Each row below holds a small network's activations on one input, seen along a few directions.
Each table varies a few parts of the input and shows all the possible inputs, shuffled.
Descriptions start from the smaller parts, as in this example, which fits no table here: one of 4 places along a line, together with either a single point or one of 11 places around a ring or (one of 2 separate values, together with one of 8 places around a ring).
Shared parts are said once, and a part with two or three values counts as separate values.

Other details of the inputs vary at random and push rows far along three fixed directions, the same in every table; ignore that.

Rows:
R1: [ 75 -34 -32 -15   8  76 -48 -24  53  40 -50 -20 -55  23 -13]
R2: [  6 -30  57 -12 -19 -50  47 -30 -18 -24 -19  -8  15 -29  27]
R3: [ 16 -36  56 -14 -23 -29  35 -25  -4 -23 -20  -7  -5 -22  33]
R4: [ -5  -5   6  31   4  -6   4  -9 -28   9   8 -43  -4   0  -7]
R5: [-25  16  11 -17  -2 -41  22  15 -10 -24  15  24  25  -5   6]
R6: [ -2  -1  14  -4  -7 -13  15  -5   0  -8  -1  -5   3 -15   3]
R7: [ 14   3 -26 -53   2   1 -13   7  40 -21 -23  67   7   5  -7]
R8: [ 32 -36  56  41 -22   1  16 -50 -27  11 -13 -78 -29 -18  25]
R9: [  2 -22  56  28 -25 -30  31 -22 -35 -14  -1 -48  -1 -26  26]
R10: [ 39  -4 -24  -6   1  51 -43  -5  35  21 -18  -4 -40   9  -8]
R11: [  9 -21  56  20 -25 -15  18 -30 -30  -6  -7 -41 -27 -19  28]
R12: [  9   6 -20 -59   1   2 -14  12  44 -17 -23  65   3   0  -8]
R13: [ 46 -40  49  38 -25  17  11 -52 -10  19 -22 -79 -40 -14  24]
R14: [  9   9 -26 -17   6  16 -17  18  29  -2  -7  19   2   5 -17]
R15: [-72  66 -53  12  20 -31   6  67 -31 -18  56  28  59  14 -40]
R16: [ 32  -7 -36 -28  10  32 -19   0  43  14 -25  22  -5  17 -19]
R17: [ -3   6  14  33 -11  -3  -1  -3 -23   8  17 -41  -8   3   3]
R18: [-11   8 -14 -35   2 -23   6  21  13 -25   4  49  29   2  -4]
R19: [ -8   0   4  32  -2  -1   4  -8 -25   5  11 -44 -10  -6  -1]
R20: [-42  46 -52  23  31  -1 -11  41 -28   9  45   1  30  25 -44]
R21: [-24  14   6 -17  -5 -36  16  13 -16 -27  11  28  24 -14   4]
R22: [-56  41 -20  -5   7 -35   3  37 -32 -25  36  33  39   2 -21]
R23: [-19   1  24  -5 -11 -40  34  -5 -21 -25   5   2  24 -22  10]
R24: [ 22 -44  77 -20 -31 -48  50 -35  -4 -30 -24  -5  -5 -32  48]
R25: [-51  16  24 -20  -9 -78  45  16 -35 -47  18  36  40 -28  15]
R26: [ 18 -29  58 -15 -27 -34  28 -30  -2 -20 -20  -7  -3 -24  35]
R27: [-24  34 -22  50  10  11 -23  18 -39  11  41 -32  -9  18 -25]
R28: [-50  55 -54  64  22  13 -37  40 -49  14  60 -31   2  29 -45]
R29: [-15  -1  28  -7 -11 -43  40   2 -25 -15   2   0  24 -15   5]
R30: [ 41 -15 -24 -23   3  46 -35   0  50  11 -26  13 -25  14 -11]
R31: [ 13   6 -26 -50  -1   1  -7   8  43 -18 -23  65   5   6  -7]
R32: [ 13   5 -27 -54  -1   4  -7  12  42 -15 -22  62   6   1  -2]
R33: [ 34  -6 -31 -35  14  34 -20   4  37  16 -25  23 -13  19 -17]
R34: [-48   7  -8  16  30  10   3   4  -5  26  16  32  23   7  21]
R35: [-26  -3  25  34  -8 -28  17   2 -43 -12  23 -38   6  -9   4]
R36: [-19   3  27  27  -5 -29  23   0 -50  -1  19 -36  15  -9  -2]
R37: [ 21 -23 -16 -11  21  68 -25 -21  55  48 -31  38 -15  16  27]
R38: [ 61 -19 -31 -15   9  69 -43 -19  58  33 -35  -8 -41  18 -15]
R39: [-47  48 -51  61  22  20 -34  47 -48  17  64 -37  17  30 -47]
R40: [ 44 -11 -31 -25  11  45 -24 -12  47  17 -29  10 -23  16 -11]
R41: [-28  -6  16  47  17  27  -3 -15 -21  43  16 -15   3   3  29]
R42: [-18  41 -56  76  17  53 -43  24 -33  43  49 -70 -14  31 -46]
R43: [-25  17   7 -18  -3 -37  21  15 -16 -26  12  29  19 -13   7]
R44: [ 11 -19 -20 -56  30  43 -10 -11  72  26 -40  93   6  11  32]
R45: [ 32 -41  59  43 -32   5  15 -39 -24   8 -11 -77 -35 -15  28]
R46: [ -2 -11  11  -3  -7 -19  10   0  -4 -13   1  -1   0  -4   9]
R47: [  5 -12  21  47  -5   2   5 -25 -32  13   6 -68 -20  -6   4]
R48: [-51  40 -23  -2  14 -35  16  44 -23 -24  37  26  44   1 -19]
R49: [-13  14 -10 -40   8 -26  14  22  12 -15  -2  44  30  -3 -16]
R50: [ 26 -12  10  46  -5  37 -12 -25 -15  29   0 -71 -40   2   3]
R51: [-15  36 -52  77  15  50 -48  31 -34  42  55 -65 -17  39 -42]
R52: [-44  11 -12 -60  29 -14  18  18  44  -3  -9 118  53  -4  23]
R53: [ 63 -23 -27 -15   2  68 -50  -9  60  29 -30  -2 -47  22  -9]
R54: [-13 -25  74 -35 -29 -86  63 -22 -12 -51 -16  21  25 -40  46]
R55: [ 14 -34  49 -11 -23 -34  34 -25   0 -26 -27 -12  -4 -29  32]
R56: [-48  60 -46  63  19  15 -38  43 -46  17  64 -30   3  27 -48]
R57: [ 45 -43  55  36 -19  13   7 -49 -10  21 -23 -77 -41 -16  19]
R58: [ 10   5 -24 -55  -2   4  -9  11  41 -15 -24  63   5   4  -6]
R59: [-19  22 -20 -72   6 -37   9  31  40 -36  -4  90  42  -2  -8]
R60: [ 56 -21 -33 -18   2  69 -55 -17  50  25 -42  -1 -57  20  -8]
Description of these inputs: one of 5 separate values, together with either a single point or one of 11 places along a line.
The inputs of R20 and R4 match in every part but the choice among 5 separate values. If R24 is changed in the same way as R20 into R4, which row does it become? -> R46
The inputs of R9 and R55 match in every part but the choice among 5 separate values. If R21 is changed in the same way as R9 into R55, which row does it become? -> R25
Change only the choice among 5 separate values in R26. List by row number the other rows that result. -> R5, R17, R54, R59
Change only the choice among 5 separate values in R52. List by row number the other rows that result. -> R34, R37, R41, R44

Rows:
R61: [-41  26  -2 -20  -2 -52  28  22 -20 -30  15  37  40  -8  -4]
R62: [ 22  -9 -13 -11  -1  24 -15  -5  28   6 -17   5 -11   0   3]
R63: [-28   3  11  -3   0 -41  28   4 -24 -21  13   5  22 -11   2]
R64: [-48  61 -75  95  33  51 -64  49 -54  42  78 -73 -14  46 -65]
R65: [-44  69 -75  93  33  53 -60  47 -61  51  73 -69  -8  46 -66]
R66: [-32   8 -21 -17  35  30  -4   0  34  35  -5  76  23  10  26]
R67: [-37   9 -28 -22  42  31  -6  15  36  34   3  83  30  18  23]
R68: [ 12   7 -21 -23   4  17 -15  13  25  -2  -5  22  -8  10 -11]
R69: [  8 -23  57  31 -21 -13  21 -28 -29   4  -2 -55 -11 -23  22]
R70: [ 40 -16   7  -8 -12  30 -15 -23  24   9 -28 -11 -36  -3   5]
R71: [ 36 -18  -1   6  -5  30 -11 -12  21  15 -16 -21 -23   9   4]
R72: [  5   5 -31 -37  10   7 -14  17  29  -7 -13  46   5   7 -16]
R73: [ 45 -28  13   8  -5  35 -13 -25  22  23 -23 -39 -37  -1  11]
R74: [ 56 -39  20  -1 -17  33 -18 -34  22  16 -36 -30 -40   3  15]
R75: [ 14  -2 -19 -28   2  15 -13   6  36   1 -15  27   6   5  -5]
R76: [-14   5  30  14 -14 -30  20  -9 -26 -15  10 -20  -1 -16   9]
R77: [ 40 -21  10  14 -13  31 -24 -19  12  18 -15 -32 -34   6   4]
R78: [-11  -5  30  12  -9 -31  23 -10 -29 -11  11 -20  10 -10   7]
R79: [ -3  20 -39 -47  13  -4 -11  21  33 -11  -8  62  15   8 -20]
R80: [ 25 -12 -10 -10   3  25 -16 -10  27   9 -19  -2 -16  -1   2]
R81: [-10  -4  32  12  -8 -32  23  -5 -30 -10   9 -25   3  -9  11]
R82: [ -3  15 -43 -46  11  -1 -12  24  31 -17 -10  62  20  12 -14]
R83: [  7   8 -27 -36   1   8 -17  17  36 -12  -8  45   7  11 -12]
R84: [-37  13   0  -1  -1 -41  26  15 -26 -23  20  13  31  -6  -2]
R85: [ 19 -26  62  28 -28 -16  23 -37 -30   1 -11 -52 -27 -26  26]
R86: [-15  -2  26   9 -13 -33  25  -4 -28 -15  13 -12  17 -10   9]
R87: [ 42 -25   6  -7  -9  31 -10 -17  32  15 -26 -17 -28   0  13]
R88: [ 28 -21  -4   3  -5  30 -15 -14  23  15 -20 -19 -23   0   5]
R89: [-35  21   4 -12  -3 -47  25  28 -19 -27  25  28  34  -6  -2]
R90: [ 11   4 -24 -36   5   7 -15   8  34 -15 -14  40  -2   5  -7]
R91: [-38  23   5 -18  -5 -49  27  28 -14 -35  23  33  35  -8   1]
R92: [ -9 -16  39  26 -11 -23  23 -17 -28  -2   4 -44  -4 -21  17]
R93: [-29  14  15   5  -3 -35  26   3 -22 -12  14  -4  21 -17   3]
R94: [ 24  -3 -12 -11  -6  19 -16  -5  23   7 -16   7 -18   5  -3]
R95: [  8   2 -24 -26   5  14 -16  10  26  -7 -12  28  -6   6 -12]
R96: [ 13   1 -23 -16   4  17 -14   8  27   2  -8  22   6  14 -12]
R97: [-42  68 -77  94  33  56 -56  42 -60  51  74 -71  -7  44 -65]
R98: [  9  12 -25 -19  -2  15 -17   8  26  -3  -8  23  -7   8 -10]
R99: [-21   8  15  -4 -11 -39  31  -1 -21 -21   9   8  21 -13   7]
R100: [-21   6  15  -1  -7 -37  30   7 -23 -19  16   3  22  -8   8]
R101: [ 49 -32  16   7  -7  33 -15 -31  23  19 -27 -32 -33   4   6]
R102: [ 23  -3 -18 -25  -1  16  -6  -4  36   1 -23  25  -3   6  -4]
R103: [ 25  -8 -12 -12   2  18 -20  -6  22   3 -15   7 -19   4  -3]
R104: [-39   9 -26 -20  40  30 -12  12  35  34   3  84  34  18  19]
R105: [-47  61 -78  93  37  53 -62  51 -61  48  73 -70  -7  47 -67]
R106: [ 14 -26  57  38 -18 -16  27 -29 -30   3   1 -64 -18 -16  24]
R107: [ -1  14 -39 -43  16   4  -7  22  34 -14 -10  62  24   8 -17]
R108: [ 11   3 -22 -41   7   2 -15  12  34  -8 -12  46   7   9 -13]
R109: [ 57 -39  20  -1 -13  37 -13 -38  21  19 -35 -30 -39   0  12]
R110: [  8 -29  52  36 -16 -18  25 -32 -29   0  -4 -59 -16 -18  21]
R111: [-24   8  13   6  -6 -36  26   7 -21 -22  14   5  26 -11   7]
R112: [ -3  14 -38 -43  16   5 -14  23  38  -5  -6  52  23   9 -20]
R113: [-24  11  16   3  -3 -39  30   1 -21 -17  11   3  24 -12   1]
R114: [ -8  -6  41   5 -18 -30  22  -8 -22 -19   5 -12   5 -18  12]
R115: [ 22 -13 -15 -14   3  23 -11  -8  19   7 -19   4 -14   6  -5]
R116: [-39  19   5 -20   4 -54  24  22 -21 -29  18  33  43  -5  -7]
R117: [ 42 -23  10  11 -13  37 -13 -30  21  23 -27 -36 -37  -4  12]
R118: [  8 -23  54  35 -20 -11  22 -30 -32   1  -3 -58 -16 -27  27]
R119: [  7  -2 -24 -27   9  17 -11   8  30   2 -16  26   2   2  -9]
R120: [ 28 -17  -3   2  -9  27 -20 -12  20   6 -17 -15 -31   5   3]
R121: [ 34 -15   4   1  -6  28 -21 -13  14  15 -16 -14 -26   5  -3]
R122: [-26  12  16  10 -11 -33  17   8 -26 -26  19  -2  14 -12   7]
R123: [ 18   1 -17 -29   4  13 -12  11  27   0 -12  29  -6   7  -8]
R124: [ 14   2 -23 -40  10   9  -2  13  37  -5 -16  44  11   8 -10]
R125: [  7   1 -29 -38   4   3 -12  14  34 -10 -14  47   5   7  -9]
R126: [ 13   6 -28 -24   8  13 -11  -1  23   3 -12  22  -3   9 -13]
R127: [-29   6  15  10   0 -33  27   8 -27 -16  14  -3  24 -11  -1]
R128: [ 37 -26   6  14  -4  30 -22 -22  11  18 -19 -35 -41   3   2]
R129: [ -2 -23   9  23  24  55 -15 -30  19  52 -13  12 -15   6  45]
R130: [ 43 -23   6  -7  -8  29 -18 -21  21   9 -27  -9 -33  -2   8]
R131: [-16  -6  25  17 -11 -30  20  -4 -32 -12   8 -23   5 -10  10]
R132: [-44  19  -5  -9   4 -46  29  26 -17 -28  21  31  44  -5  -7]
R133: [ 41 -22   6  11  -5  36 -13 -21   8  22 -16 -36 -35   6   4]
R134: [-15   0  27  13  -8 -29  20  -4 -34 -14   8 -16   7 -14   9]
R135: [ 41 -23  12  17  -6  37 -17 -23  11  23 -18 -36 -29   5   0]
R136: [-39  27   0 -12   3 -43  31  20 -18 -24  17  32  42 -10  -9]
R137: [  8 -30  52  31 -18 -20  20 -31 -35  -1  -6 -59 -22 -17  22]
R138: [  2 -16  51  39 -17 -12  24 -19 -36   7   8 -62 -12 -20  20]
R139: [ 25  -7  -7 -22  -1  22  -8 -10  31   9 -26  11 -12  -4   0]
R140: [-20   7  26  19  -8 -30  19   4 -31 -14  23 -23   4  -9   5]
R141: [-43  64 -69  95  30  52 -67  48 -53  44  81 -72 -10  47 -65]
R142: [-39  21  -1 -13   5 -48  21  20 -23 -30  18  28  36  -7  -4]
R143: [ 28 -10  -8 -16   2  22 -14  -2  19   9 -18   1 -18   9  -3]
R144: [  8 -20  47  20 -21 -23  24 -19 -28  -6  -1 -42 -11 -13  24]
R145: [-21   4  19   2  -2 -39  28   1 -19 -23  10   4  24 -14   7]
R146: [-39  20  -5 -15   6 -47  26  18 -21 -31  21  31  39  -8  -4]
R147: [ -8  -4  33   4 -12 -35  25 -14 -26 -13  -1 -15   3 -16  12]
R148: [-25   7  20 -12  -5 -42  24  10 -24 -22   9  16  29 -10   1]
R149: [-13 -22   1  -1  28  42  -8 -19  31  44 -17  42   0   7  39]
R150: [-23   8  22  -1 -10 -35  22   5 -23 -28  11   7  15 -17   8]
R151: [  0  16 -42 -39   9   3 -17  25  32 -14  -5  58  14  11 -15]
R152: [-27  11   9 -17   1 -46  33  13 -17 -25  16  21  31  -8   2]
R153: [ 10 -21  52  20 -19 -25  23 -21 -26  -5   1 -41 -16 -17  22]
R154: [ 18  -4 -22  -8   1  21 -15  -3  17   3 -10   7  -9   9  -3]
R155: [ 26 -11 -13 -23   2  20 -10 -10  25   0 -22  17 -11   2   0]
What do these inputs look like to the network? -> one of 5 separate values, together with either a single point or (one of 3 separate values, together with one of 6 places along a line)
The inputs of R132 and R102 match in every part but the choice among 5 separate values. If R84 is changed in the same way as R132 into R102, which row does it become? -> R99
The inputs of R148 and R134 match in every part but the choice among 5 separate values. If R104 is changed in the same way as R148 into R134, which row does it become? -> R129
The inputs of R120 and R91 match in every part but the choice among 5 separate values. If R119 is changed in the same way as R120 into R91, which row does it become? -> R138
Change only the choice among 3 separate values in R154. List by row number the other rows that result. -> R146, R155
Change only the choice among 5 separate values in R80. List by row number the other rows that result. -> R73, R92, R93, R112
Change only the place on the line of 6 in R106. List by row number the other rows that result. -> R73, R81, R140, R152, R153
Change only the choice among 5 separate values in R68. List by row number the other rows that result. -> R70, R95, R114, R150
Change only the choice among 3 separate values in R147. List by row number the other rows that result. -> R61, R65
